Look-ups in named tables: a row name and a column name give one cell, copied from the table.

Ruk:
        Vumepa    Duv  Bikalav  Fosudu     Ren  Dubutar     Kuz
Valo    -3.443  2.953   -4.905  -2.173  -3.864   -4.227  -2.744
Maba    -2.165  5.973   -3.063  -1.602  -2.424   -2.445  -1.721
Vin     -1.782  4.812   -2.694  -1.269  -2.075   -2.050  -1.376
Zevemo  -2.356  6.334   -3.266  -1.763  -2.612   -2.652  -1.895
Kugup   -3.629  3.853   -5.058  -2.331  -4.007   -4.410  -2.906
Bor     -2.339  6.306   -3.246  -1.747  -2.594   -2.633  -1.879
Nem     -3.882  5.314   -5.235  -2.659  -4.233   -4.600  -3.170
Zus     -2.581  6.676   -3.512  -1.940  -2.834   -2.903  -2.095
Fif     -2.711  6.867   -3.663  -1.969  -2.931   -3.081  -2.179

Kuz of Kugup: -2.906
Dubutar of Fif: -3.081
Vumepa of Valo: -3.443
Dubutar of Vin: -2.050
Vumepa of Bor: -2.339
Duv of Nem: 5.314
Bikalav of Maba: -3.063
Dubutar of Bor: -2.633
Dubutar of Maba: -2.445
Kuz of Maba: -1.721
Bikalav of Zevemo: -3.266
Vumepa of Fif: -2.711
Fosudu of Zevemo: -1.763
Duv of Maba: 5.973
Duv of Vin: 4.812
Dubutar of Nem: -4.600
Duv of Zus: 6.676
Bikalav of Zus: -3.512
Kuz of Valo: -2.744

Zaso =
	Fupurib	Pir	Solodi	Pezuval	Tasisaz	Nilisa	Tov	Gasin
Podege	25.95	67.07	46.04	37.46	31.15	67.54	64.12	51.85
Lagilud	8.51	35.22	68.27	50.35	22.35	25.20	49.81	50.89
Riz	54.38	38.59	48.07	55.37	32.14	57.46	24.93	48.95
Nonesu	35.91	42.40	51.68	58.85	49.67	51.16	50.41	55.69
Tukif	42.77	56.31	44.62	34.22	50.80	44.49	93.21	45.38

What is the Nilisa of Podege in Zaso?
67.54
What is the Tasisaz of Podege in Zaso?
31.15
What is the Solodi of Lagilud in Zaso?
68.27
What is the Gasin of Riz in Zaso?
48.95
What is the Pir of Lagilud in Zaso?
35.22
What is the Pezuval of Tukif in Zaso?
34.22
What is the Tov of Riz in Zaso?
24.93
What is the Nilisa of Riz in Zaso?
57.46
What is the Pezuval of Nonesu in Zaso?
58.85
What is the Tasisaz of Lagilud in Zaso?
22.35
What is the Fupurib of Podege in Zaso?
25.95
What is the Pir of Riz in Zaso?
38.59
What is the Tov of Podege in Zaso?
64.12
What is the Tov of Tukif in Zaso?
93.21
What is the Pezuval of Riz in Zaso?
55.37
What is the Gasin of Podege in Zaso?
51.85
What is the Solodi of Podege in Zaso?
46.04
What is the Gasin of Tukif in Zaso?
45.38
What is the Solodi of Riz in Zaso?
48.07
What is the Fupurib of Riz in Zaso?
54.38
Row with the largest Tov: Tukif

Table Fut
cols = Nibode, Bapi, Seva, Fiku, Rem, Gulebe, Dep
Vid: [67, 117, 109, 46, 131, 104, 62]
Rotemuv: [133, 108, 80, 79, 131, 90, 131]
Deg: [67, 108, 49, 46, 47, 88, 62]
Sav: [67, 108, 122, 46, 80, 79, 62]
Sedit: [67, 25, 43, 46, 131, 90, 62]
Lofigak: [67, 108, 68, 46, 131, 165, 62]
Bot: [222, 108, 77, 46, 131, 90, 62]

Lofigak, Seva -> 68
Rotemuv, Rem -> 131
Sav, Gulebe -> 79
Rotemuv, Dep -> 131
Sedit, Rem -> 131
Bot, Fiku -> 46
Sedit, Fiku -> 46
Lofigak, Fiku -> 46
Deg, Seva -> 49
Bot, Bapi -> 108
Rotemuv, Seva -> 80
Sav, Nibode -> 67
Sedit, Gulebe -> 90
Bot, Rem -> 131
Sedit, Seva -> 43
Vid, Dep -> 62
Sav, Seva -> 122
Which row has the largest Bapi? Vid

Table Kare
         Negebus   Lizi    Dav  Gebam
Sofozi     0.502  0.778  0.502  0.235
Zesapaf    0.614  0.303  0.614  0.258
Pudi       0.581  0.027  0.581  0.493

Pudi, Negebus: 0.581
Zesapaf, Dav: 0.614
Pudi, Dav: 0.581
Sofozi, Lizi: 0.778
Sofozi, Negebus: 0.502
Sofozi, Gebam: 0.235
Sofozi, Dav: 0.502
Pudi, Gebam: 0.493
Pudi, Lizi: 0.027
Zesapaf, Lizi: 0.303
Zesapaf, Gebam: 0.258
Zesapaf, Negebus: 0.614
Row with the largest Gebam: Pudi

Table Sel
cols = Sav, Lureveg, Temir, Vab, Gozasu
Zal: [-1.577, -1.335, -1.449, 4.251, -1.940]
Med: [3.508, 3.419, 3.312, -1.494, 0.721]
Kopug: [5.218, 7.113, 5.845, -1.474, -1.632]
Bib: [-5.092, -5.656, -5.216, -3.959, 0.717]
Nupuvev: [7.909, 8.582, 8.029, 0.842, -0.148]
Nata: [8.216, 8.306, 8.293, 4.873, 0.629]
Turu: [-0.565, -0.864, -1.260, -3.361, 2.700]

Lureveg of Zal = -1.335
Temir of Nupuvev = 8.029
Temir of Zal = -1.449
Lureveg of Bib = -5.656
Lureveg of Nupuvev = 8.582
Gozasu of Nupuvev = -0.148
Sav of Bib = -5.092
Gozasu of Bib = 0.717
Lureveg of Med = 3.419
Temir of Kopug = 5.845
Gozasu of Nata = 0.629
Vab of Nupuvev = 0.842
Gozasu of Zal = -1.940
Vab of Kopug = -1.474
Lureveg of Nata = 8.306
Vab of Med = -1.494
Temir of Bib = -5.216
Gozasu of Turu = 2.700
Which row has the largest Gozasu? Turu

